These are the activations of a small neural network, seen along a few directions. Each row is one input.
Each table varies a few parts of the input and shows all the possible inputs, shuffled.
A made-up example of a description, with smaller parts first: line(6) and (point or ring(9) or (values(3) and ring(8))).
Shared parts are said once, and a part with two or three values counts as separate values.

Other details of the inputs shift rows strongly along two fixed directions, in all tables alike. That doesn't count.

Rows:
x1: [ -3   3  12   6  -8   2  14 -10 -14   7 -12  -6  22]
x2: [ 13  -3 -18 -10  -1   1 -10   7  10 -17   6  11 -11]
x3: [ 10  -8  -9 -10  -6  -8  -5   3  13 -10  16  17 -11]
x4: [  9  -4 -14 -14  -7  -4 -11  -2   6 -12  11  13 -13]
x5: [-12  -1   6   3  -5   1  14 -10 -18   7  -7 -11  22]
x6: [  7  -8 -13  -8  -4  -5  -7  -3  12 -11  12  14 -16]
x7: [-25  24  51  21  29  12 -11  44  16  74  -6 -57 -24]
x8: [  5  18  20   0  29  15 -39  63  37  54  12 -38 -48]
x9: [ -3  -8 -17 -11  -5 -18 -12   6  14   1  10  10 -10]
x10: [  5  -6 -15 -14  -7   0 -14   0   8 -10  16  13 -11]
x11: [ 12   0 -15 -11   3  -3 -12   0   5 -14   9  16 -11]
x12: [ 18  -4 -13 -13   3  -4  -9   6   6 -18   2  12 -12]
x13: [ 11  -5 -11 -16  -3  -4 -12  -3   5 -12   9  14 -13]
x14: [  1   4   7   9  -2   6  16  -1 -11  -1 -17  -8  25]
x15: [ -4  -7 -11  -5  -5  -4 -10   0  13 -14  18  17 -16]
x16: [-12   2  16  15  -6  -2  18 -10  -9   2 -10  -3  17]
x17: [ -8   2  16  13   0  -5  16 -15 -12   0 -18  -5  11]
x18: [ -1   8   8  10  -1   2  14  -6 -14   4 -12  -4  25]
x19: [  4   3   8   8   3   3  14  -7 -14  -3 -24 -10  19]
x20: [ 10  25  29  -2  35   8 -38  51  30  55   5 -34 -51]
x21: [ -5   2   2  11  -1  13  13  -6 -10  -1 -16 -10  23]
x22: [ -5  -7 -11 -10  -2 -12  -7   5   9 -14  23  14 -15]
x23: [  2  -6  -8  -8  -1  -8  -8  -3  11 -16  11  18 -18]
x24: [ -5  -1  12  11  -6   0  19 -11  -8   6 -11  -5  20]
x25: [ -4   2  11   4  -4   4  11 -16 -15   5 -18  -8  17]
x26: [  4 -11 -15  -8  -4  -6  -8   3  10  -9  19  13 -13]
x27: [ 15  -3 -14 -11  -2  -1  -8  13  11 -15  10  14  -6]
x28: [ -3  -8 -12  -6  -5  -9  -8   3   9 -14  20  16 -16]
x29: [ -1   4   4  10  -1   9  14  -7 -12  -2 -21 -10  20]
x30: [ -7   1   2   7   1   5  16  -1 -15   0 -12 -12  25]
x31: [ -7   4   2  11   0   4  13  -7 -18   4 -10  -8  23]
x32: [-11  -5   7  12  -5   2  17 -11 -12   7  -9  -9  18]
x33: [ -3   8   5  11   0   5  13 -12 -15   3 -16  -7  19]
x34: [ -9  -1   6   7  -7   4  12 -10 -17   7 -10 -10  21]
x35: [  2  -9 -14  -8  -4  -1 -10  -1  14 -10  17  14 -13]
x36: [  0  -5 -10  -5  -4  -7  -7  -2  11 -15  13  17 -19]
x37: [-19   0  11  15  -5   4  15 -14  -8   2  -9  -5  15]
x38: [  4  -7 -15 -18  -5  -7 -12   5   4 -10  21  10 -10]
x39: [ -5   0   1  11  -1   8  15  -2 -14   0 -15 -11  24]
x40: [-14   2  12  15  -4   1  17 -15 -10   1 -14  -6  12]
x41: [  6  -8 -16 -14  -7  -5 -13   3   4 -10  18  12 -10]
x42: [  6  -2 -19 -13   2  -7 -11   8   4 -12  21  13  -8]
x43: [ -2  -2  13  10   0  -3  17 -16 -12   4 -18  -7  14]
x44: [  5   0  17   2   2   9  16 -14 -20  -2  -8  -9  11]
x45: [ 11   1 -17  -9   0  -3 -11   1   6 -13  11  15 -11]
x46: [-18  -2  10  15  -4   0  17 -10 -12   3  -8  -6  15]
x47: [ 12  -4 -10 -15  -9  -6 -10   3   7 -11  15  16  -8]
x48: [  8  -5 -19 -14   1  -3 -10  14   8 -15  16   9  -8]
x49: [ 14  -4 -15 -12   3   1 -11   6   9 -17   4  12 -11]
x50: [ -6  -2  11  10  -1   2  16 -17 -10   5 -17  -6  15]
x51: [ -7  -1   9  12  -4   3  17 -16  -9   5 -15  -8  15]
x52: [  2   7   9   9   4  -1  12 -12 -18   2 -19  -7  18]
x53: [ -3  -2  -9  -5  -4 -16 -14  -1  15  -5  -1  15 -16]
x54: [ -2   7   7   9   3   4  11 -13 -16   3 -18  -6  19]
x55: [  0   3   6   8   2   8  13  -8 -12  -2 -23  -9  20]
x56: [-10   0   7   7  -7   9  10 -14 -13   6 -11  -9  20]
x57: [  6  -5  -6  -8   0 -13  -6  -3   8 -17   9  18 -19]
x58: [ 13  -8  -8 -11   0 -10  -6  -3   8 -13   9  15 -17]
x59: [-12  -3   7  12  -5   7  15 -15  -8   6 -10  -7  18]
x60: [  3  -5  -6  -7  -6 -10  -5   3  12 -15  17  20 -14]
x61: [  0   2  13   4  -3  -1  12 -16 -18   4 -19  -9  16]
x62: [ -9   5   3   8   2   1  14  -6 -19   4  -7  -9  24]
x63: [  1  24  22   1  30  17 -42  55  36  57  15 -34 -48]
x64: [-11  28  49  16  25  21 -17  38  14  76 -17 -59 -24]
x65: [  9  -5 -19 -10  -1   5 -13   9  12 -15  11  11  -9]
x66: [  2 -10 -14 -12  -2  -9  -7   4   9  -9  22  11 -12]
x67: [  7  -2 -20  -9   0  -4 -12   7   4 -12  18  14  -9]
x68: [ 13   1 -13 -10  -2  -5  -9   7   7 -12  15  18  -6]
x69: [  9  -9 -10 -10  -1  -5  -8  -4  11 -12  10  15 -16]
x70: [ -8   6   3  11   0   9  11 -11 -14   4 -11  -6  23]
Description of these inputs: values(2) and line(5) and (point or line(6)).
Question: Changing only the line(5) part turns x29 into x33. The same change can be made to x30. Which row results?
Answer: x62
Question: Changing only the line(5) part turns x39 into x32. The same change can be made to x19. Which row results?
Answer: x43
Question: Change only the values(2) part in x44. List by row number the other rows that result.
Answer: x61
Question: Change only the line(5) part in x56. List by row number the other rows that result.
Answer: x21, x37, x59, x70
Question: List by row number the other rows that have the line(5) part and the values(2) part in common with x58.
Answer: x3, x6, x26, x35, x66, x69
Question: Change only the values(2) part in x20. List by row number the other rows that result.
Answer: x52
Question: Change only the line(6) part in x17. List by row number the other rows that result.
Answer: x7, x37, x40, x46, x53

Rows:
x71: [ 31 -13  -2 -19   3  -5   5  -9 -11 -17  14  12   4]
x72: [-10  -1 -26  -5 -14 -13  -7   5 -14 -15   6   5  15]
x73: [ -7   5  21  14  26  43  17   2 -16   7   0 -32  24]
x74: [ 24  11 -13  -4  -1  -6   0 -20  -7 -18  -9  16  -6]
x75: [ -1  -5 -40   6 -14  -3  -3  -5   7  -6 -15  10  15]
x76: [-14  -3 -11  13 -14 -20  -6 -23   0 -10  -1  21  -4]
x77: [-18  16  24  33   9   8  20  17  -8   9 -28 -23  29]
x78: [-12  23  20  14  17  32  18   2 -16  13  -6 -25  26]
x79: [  4  -6 -21  -8  -1 -10   5  10 -12 -12  19  15  20]
x80: [ -7 -23  -5 -10  -5  -1  10 -15  -9 -22  30   6 -13]
x81: [ -6   9  20   5   4  14   7 -15 -10  34 -43 -29  26]
x82: [ -8 -14  -3  -6  -7 -22   9 -11  -7  -6  24  21   2]
x83: [ 16   5 -10 -21  -7 -11   2 -12 -17 -18   3   7  -2]
x84: [ 10  -6 -13 -20  -2 -16  -2  -8 -21 -15  -3   7   0]
x85: [ 10  -8 -16  -6 -13 -21   3  -8  14 -12 -36  14   8]
x86: [  6  23  23  10  21   7 -34  34  31  78 -35 -47 -34]
x87: [  6   4  35   3  -1  30  15  -4 -28  16 -14 -35  11]
x88: [ 25 -10  -2  -5   9  -4   9  -6   3 -35  -8  13  -6]
x89: [ -9 -13  -2  -7 -16  13  -2 -22   6 -17  15  20  -5]
x90: [  3  -5 -19  -9  -9  25  -6  -2   2 -23   9  14  13]
x91: [-16  -7  45  31  19  20  38  -4  -4   2  -5 -23   1]
x92: [ -9  -5 -35  -8 -12   0  -8  -6   8  -6 -11  10  24]
x93: [  6  -3  -2  -3  20   1 -38  28  44  22  30  -1 -70]
x94: [-12  -4  -6 -10 -12 -12  10 -17  -8 -16  24  11 -10]
x95: [  3  -1 -30   6   3   0   0   1  -8 -19   0  16   7]
x96: [-11  -7  -1  -1 -18 -30  -1 -15  -3  -2  18  21   8]
x97: [ -7  -2   2   5  -5 -16  17 -10  12 -27   6  23 -10]
x98: [ -2   5 -29  11  -9  -8  -9  -2  -5 -15  -7  16  12]
x99: [  6   0 -13 -15 -15 -23 -10 -11 -18 -11 -10   8   5]
x100: [ 10  21  -8  -6  20  -7 -33  58  49  10  14   0 -45]
x101: [ 12 -10 -14  -9 -16  13   3   8  -3 -16  24  15  18]
x102: [-18  13  16  16  22  26  14   6 -21  16 -12 -25  28]
x103: [ 14   6 -16   1  -9 -18 -12 -18  -9 -10 -22  18   2]
x104: [  2   0  26  15  18  30  28  12 -22  13  14 -31  29]
x105: [-12   3  11  16  -3  11  20  10 -11  37 -12 -31  42]
x106: [ 10   2  -6  -1  -8 -26  -2  -4   2 -21 -27  19   5]
x107: [ 24  11   2 -28  10  11 -55  32  39  25   7  -2 -50]
x108: [ 22  -7   0  -5 -10   3   4  -4   6 -30 -15  18  -3]
x109: [  3 -11 -20 -12 -17  17  -1   5  -8 -23  18   4   9]
x110: [  7  -8 -13   5 -10  13   7  11  12 -35   0  16   8]
x111: [ 20   8  -3  -6   0 -14  10  -6   3 -29 -14  19  -3]
x112: [ 16  11  -9 -19   1  -2  -4 -20  -6 -18  -5  17   3]
x113: [ 16 -10 -17 -19 -18 -21  -2 -12   0   6 -12  12  19]
x114: [-17  -7   1  11 -12 -30   3 -10  11 -21  -7  23  -1]
x115: [ 21  -7  -7 -19  10   8  -6 -20  -6 -24   1  11   1]
x116: [ 13  22  41  -4  34   0 -26  50  12  71  -1 -40 -32]
x117: [-11  -8  43  17  12  19  34  -7 -18  20  19 -25  10]
x118: [  0 -18   4  -7 -23   1   8 -13   1 -10  29  21   0]
x119: [  0   0 -20  -3 -13 -17  -4   7  -8  -8  12  16  25]
x120: [ 11   3 -16 -31  -1 -22 -51  35  36  41  -6 -15 -44]
x121: [  9  10 -26   5  -1   5   4  -4  -3 -22   7  15   5]
x122: [ 21  14   0 -23   6 -30 -53  41  30  40   9   1 -38]
x123: [-17 -17  -9   7 -18 -26   8 -14  23 -12 -15  16   2]
x124: [ 16   9 -16  -4   8  18 -48  48  44  20  18  -4 -48]
x125: [-34   5  34  20  -4  -2  14 -11 -24  25  -5 -30  11]
x126: [ -6  16   2 -18  15  -8 -43  26  44  27  28   5 -58]
x127: [-10  -9 -13   8  -3 -12   4 -19  -4 -13   5  22 -11]
x128: [-18  -9  -8  -6   0 -10  -1 -20  -3 -13   9  22  -3]
x129: [-16  16  33  30   9  18  28 -17 -14  19  -5 -20   0]
x130: [ 18   0 -16  -3   3 -11  -4 -16 -12 -15 -15  17  -4]
x131: [ -5 -17   5   7 -16   1  12  -8  16 -29   5  22 -10]
x132: [ -2 -13  -7   8 -18  10   3 -21   5 -18  10  20 -13]
x133: [-21 -18 -17  -8 -25 -22   0 -22   3  -1   3   4   2]
x134: [ -2  -3   0  -7 -11 -16  14 -15  -3  -9  30  22  -1]
x135: [  8   0  33   2  18  23  20  -6 -31  10  -8 -40   8]
x136: [ 16   7  31  20  23  28  18 -14 -21  11 -20 -31   5]
x137: [  6   5 -12 -13  -7 -15 -16 -18  -8 -10 -18  18  10]
x138: [ 28  -9  -1 -19 -16   3   0  -7  -8 -12   8  17   8]
x139: [ -9 -11 -37 -10 -20  -8  -2   1  -2  -6  -2  -1  19]
x140: [-21  -3  -6  -1 -11 -18 -11 -23   1 -10   3  21   4]
x141: [ 13  19  37   4  10   9  24  -3 -26  24  -8 -23  19]
x142: [-30  -1  32  15   8   5  24  -8 -27  22   2 -29   5]
x143: [-11 -17 -11  -6 -24 -26   4 -19   9   7  10  15  12]
x144: [ -8  -1  20  12  17  34  24   9 -26   6   8 -42  19]
x145: [ -9   5 -24  -3  -6  -5 -13  -2  -4 -15  -2  16  20]
x146: [ -2  14  29   6  21  16  10  -9 -25  21 -28 -23  17]
x147: [-13 -13 -21   8 -19 -16  -1 -27  12  -1 -10  15  -1]
x148: [  0   5  17  29  23  40  23   2 -17   7  -5 -32  16]
x149: [ -7  31  25   1  28  19 -23  59  16  56  16 -52 -32]
x150: [ 26  -4 -10  -4 -12  11  -5 -18  -3 -20 -10  15  -5]
x151: [-22  -5  39  14  -8  29  24  -9 -20  18   7 -30   4]
x152: [ -1  -3 -19   5   5  -9   9  13   3 -30  -5  18   9]
x153: [ -7 -17  -4  -7   3   8   4 -22   2 -22  21  16  -8]
x154: [  1  11  36  19  20   5  25   4 -16  10 -37 -22  12]
x155: [-34   1  26  18  -1  10  13 -22  -2  34 -22 -26  20]
x156: [ -8   1   6  -3  18 -26 -34  42  50  18  13   7 -61]
x157: [  0   6 -21  -5   6 -16 -41  57  60  26  -8  -5 -34]
x158: [ 15   3  -7  -6  29   4 -34  59  50   4  20  -6 -48]
x159: [ -2  18  24  14  10  19  28  12 -21  20   8 -25  30]
x160: [ -6  -7 -27 -10  -2  -6   1   7 -17 -19  13   5  10]
Question: What is each input in this table made of?
Answer: values(3) and line(5) and line(6)
Question: Changing only the values(3) part turns x96 into x119. The same change can be made to x134. Which row results?
Answer: x159
Question: Changing only the values(3) part turns x129 into x74. The same change can be made to x123. Which row results?
Answer: x85
Question: Change only the line(5) part in x114. List by row number the other rows that result.
Answer: x76, x96, x125, x140
Question: Change only the values(3) part in x132. List by row number the other rows that result.
Answer: x124, x150
Question: A walk changes only the line(5) part. It starts at x85 and steps to x86. List the rest of the walk in order.
Answer: x81, x120, x113
Question: Change only the line(6) part in x84. List by row number the other rows that result.
Answer: x83, x87, x99, x120, x135
Question: Change only the values(3) part in x77. List by row number the other rows that result.
Answer: x106, x114
Question: A walk changes only the line(6) part. It starts at x139 and steps to x72. List the rest of the walk in order.
Answer: x160, x149, x144, x109
